[-4.61  7.08 -0.76 -2.26  1.65] yields 1.65
[ 7.37  6.88 -7.56 -0.08  0.49  0.93  5.88] yields 5.88
[-7.79 -3.10 -6.20 -2.18  4.34] yields 4.34
[ 5.03  0.89  0.63  3.16 -6.61 -5.69] yields -5.69
[ 1.93 -1.40 -6.18  5.69 -1.58 -2.94] yields -2.94
[-3.23  6.08  1.57  1.66  0.27  8.05  7.25] yields 7.25
---
[[-0.13  0.23 -5.92 -6.49  3.18  3.98  7.61]
 [-0.48 -1.51  4.20  5.17 -3.87 -4.73 -6.79]] -0.13, -6.79

[[-7.20  2.43  3.79  1.59 -0.31]
 [ 7.07  2.83 -3.09  0.63  0.79]] -7.20, 0.79

[-2.12 -4.77 -2.82  8.07  2.21 -5.62] -2.12, -5.62

[ 6.50  1.33 -1.64  3.35 -4.73  1.55] 6.50, 1.55

[-0.44 -5.11  6.30 -0.87  4.50 -5.28  0.33] -0.44, 0.33

[ 6.07 -4.60 -8.08 -3.69 -3.43 -7.87] 6.07, -7.87

[ 3.16 -7.20 -0.43 -1.68 -2.15 -3.30  4.13] 3.16, 4.13
---
[[-17, -2, -24, -16, 34, -24, 34],
 [-20, -3, -27, -19, 35, -27, 35]] value 35

[[2582, 7174, 7468, 2303, 2632],
 [7616, 2145, 1613, 7769, 7456]] value 1613

[[862, 668, 93, 600, 957],
 [292, 700, 395, 630, 650]] value 395

[[3, 7, 6, 2, 5, 8, 5],
 [7, 2, 3, 8, 5, 2, 5]] value 5

[[224, 44, 212, 48, 29, 250, 224],
 [50, 236, 78, 247, 251, 59, 42]] value 251

[[92, 37, 97, 19, 176],
 [125, 208, 187, 160, 191]] value 187

[[30, 13, 3, 4, 20],
 [5, 4, -27, 16, 8]] value -27
---
[[55, 101, 111, 70, 114, 182, 26, 168, 105],
 [97, 129, 108, 169, 167, 124, 108, 46, 79],
 [130, 143, 101, 121, 117, 107, 128, 147, 193],
 [154, 63, 111, 117, 90, 97, 73, 188, 107],
 [75, 128, 129, 40, 67, 101, 171, 56, 86],
 [49, 94, 111, 63, 112, 185, 8, 187, 102],
 [138, 144, 99, 124, 117, 105, 130, 163, 217],
 [64, 134, 129, 28, 60, 100, 175, 32, 74],
 [153, 138, 98, 126, 110, 99, 124, 184, 218],
 [88, 139, 106, 175, 172, 127, 110, 9, 59],
 [134, 85, 114, 125, 108, 99, 101, 124, 87]] -> 59

[[24, 20, 17, 17, 11, 34, 10, 20, 34, -35, 11],
 [9, -14, 12, 2, -8, -14, 28, 7, 6, -27, -9],
 [41, 7, 22, 24, 13, 0, 23, 33, 1, 35, 22],
 [24, -30, -9, -27, 13, 39, 0, 12, -6, 16, -16],
 [-2, 10, 8, 16, 20, -18, -6, 13, 7, 5, 16],
 [19, 13, 3, -4, 4, 4, 4, 10, -14, 49, -1],
 [13, 24, 10, 31, 6, 30, 24, -31, 40, 22, -20],
 [0, 17, -24, 10, 7, 8, 12, 34, 23, 0, -5],
 [16, 21, -2, 5, -2, -13, -4, 39, 30, -3, -2],
 [19, -31, 3, 18, 17, -11, 10, -10, 23, -19, 6]] -> -2

[[4, 3, 4, 2, 3, 3],
 [7, 1, 6, 4, 3, 4],
 [3, 5, 3, 3, 4, 3],
 [5, 4, 4, 6, 4, 3],
 [6, 5, 4, 6, 5, 3],
 [3, 4, 3, 2, 3, 3],
 [5, 3, 2, 5, 1, 2],
 [8, 3, 5, 5, 4, 4]] -> 2

[[6, 5, 6, 6, 6, 5, 6, 6, 5, 5],
 [6, 5, 6, 3, 6, 8, 6, 6, 6, 2],
 [5, 5, 5, 5, 5, 5, 6, 6, 5, 5],
 [5, 5, 6, 6, 5, 5, 6, 5, 5, 6],
 [6, 6, 5, 5, 6, 5, 5, 5, 5, 5]] -> 6

[[530, 562, 437, 547, 527, 464, 316, 398, 467],
 [530, 537, 379, 497, 424, 288, 373, 350, 434],
 [348, 495, 385, 706, 730, 512, 265, 567, 668],
 [441, 321, 364, 64, 91, 234, 634, 275, 200],
 [469, 350, 490, 440, 411, 472, 439, 456, 433],
 [292, 415, 489, 488, 610, 657, 338, 537, 523],
 [581, 837, 176, 578, 554, 119, 256, 237, 503]] -> 523
---
[-8.83, 15.14, -3.15, -13.82, -0.69, -4.71] out -8.83, -4.71
[-28.3, 56.3, -83.5, 172.5, -173.4] out -28.3, -173.4
[[-0.03, -0.15, -0.04, 0.00], [0.06, -0.01, 0.11, -0.05]] out -0.03, -0.05
[[-159.5, 120.6, 130.6, 123.8], [-141.8, -147.5, -158.2, -17.3]] out -159.5, -17.3
[[45.720, -6.985, 103.299, -29.567, 73.246, 162.718], [47.505, -11.658, 175.425, -1.791, -154.972, -122.120], [47.747, 147.338, 65.679, -95.370, 25.826, 31.367]] out 45.720, 31.367
[1.0, -1.3, 1.3, 1.3] out 1.0, 1.3
[-0.027, 17.140, 12.057, -17.781, 8.645, 5.076, 12.827] out -0.027, 12.827
---
[-4.48  2.99  8.10 -4.36 -8.14 -1.29] >> -4.36
[0.91 1.54 8.03 7.54] >> 1.54
[-7.22 -8.21 -4.40  2.19] >> -8.21
[4.36 0.24 7.83 3.69 5.04 5.18 7.44] >> 5.04
[ 6.96  1.20  0.75 -6.79] >> 1.20
[-2.10  5.86  0.38 -5.57 -0.83 -8.20] >> -5.57
[ 5.17  6.47 -5.57 -4.49] >> 6.47
[ 7.11  0.77  0.49  2.81 -1.26  5.96 -1.58] >> -1.26
[-8.06  2.11 -6.26 -0.79] >> 2.11
[-0.46 -5.91  7.37  3.29  7.11 -3.44] >> 3.29
---
[[-2.30 -3.38  6.16 -1.59 -4.30 -2.00  1.35]
 [-3.97 -5.34 -0.82 -4.66  5.28  1.03  3.88]
 [ 1.32  0.22  5.81 -1.62 -4.43 -0.79  1.36]] gives 6.16

[[-3.80  6.26  0.36  6.12]
 [ 1.00 -0.19 -3.17  0.25]
 [ 4.55 -0.83 -5.05 -0.62]] gives 0.36

[[ 0.86  4.74  0.40 -5.29  1.98]
 [ 0.02  0.28 -0.22  0.34 -0.23]
 [ 0.96  7.33  0.11 -7.46  3.26]] gives 0.40

[[-6.11 -1.22 -0.27 -0.31  2.13 -2.65  2.72]
 [ 2.22  3.53  0.77 -3.59  4.27  2.67 -1.36]
 [ 0.45 -2.83 -0.68  4.64 -4.65 -2.51 -0.15]] gives -0.27

[[ 4.30 -0.15  3.77  1.26  5.95 -4.10]
 [ 4.46 -0.38  4.06  1.49  5.91 -4.36]
 [ 4.58 -1.49  4.52  2.22  5.36 -4.73]] gives 3.77

[[ 6.10 -4.61 -3.25 -2.30]
 [ 4.35  7.52  7.79  0.90]
 [ 1.64 -5.42 -1.78 -4.02]] gives -3.25
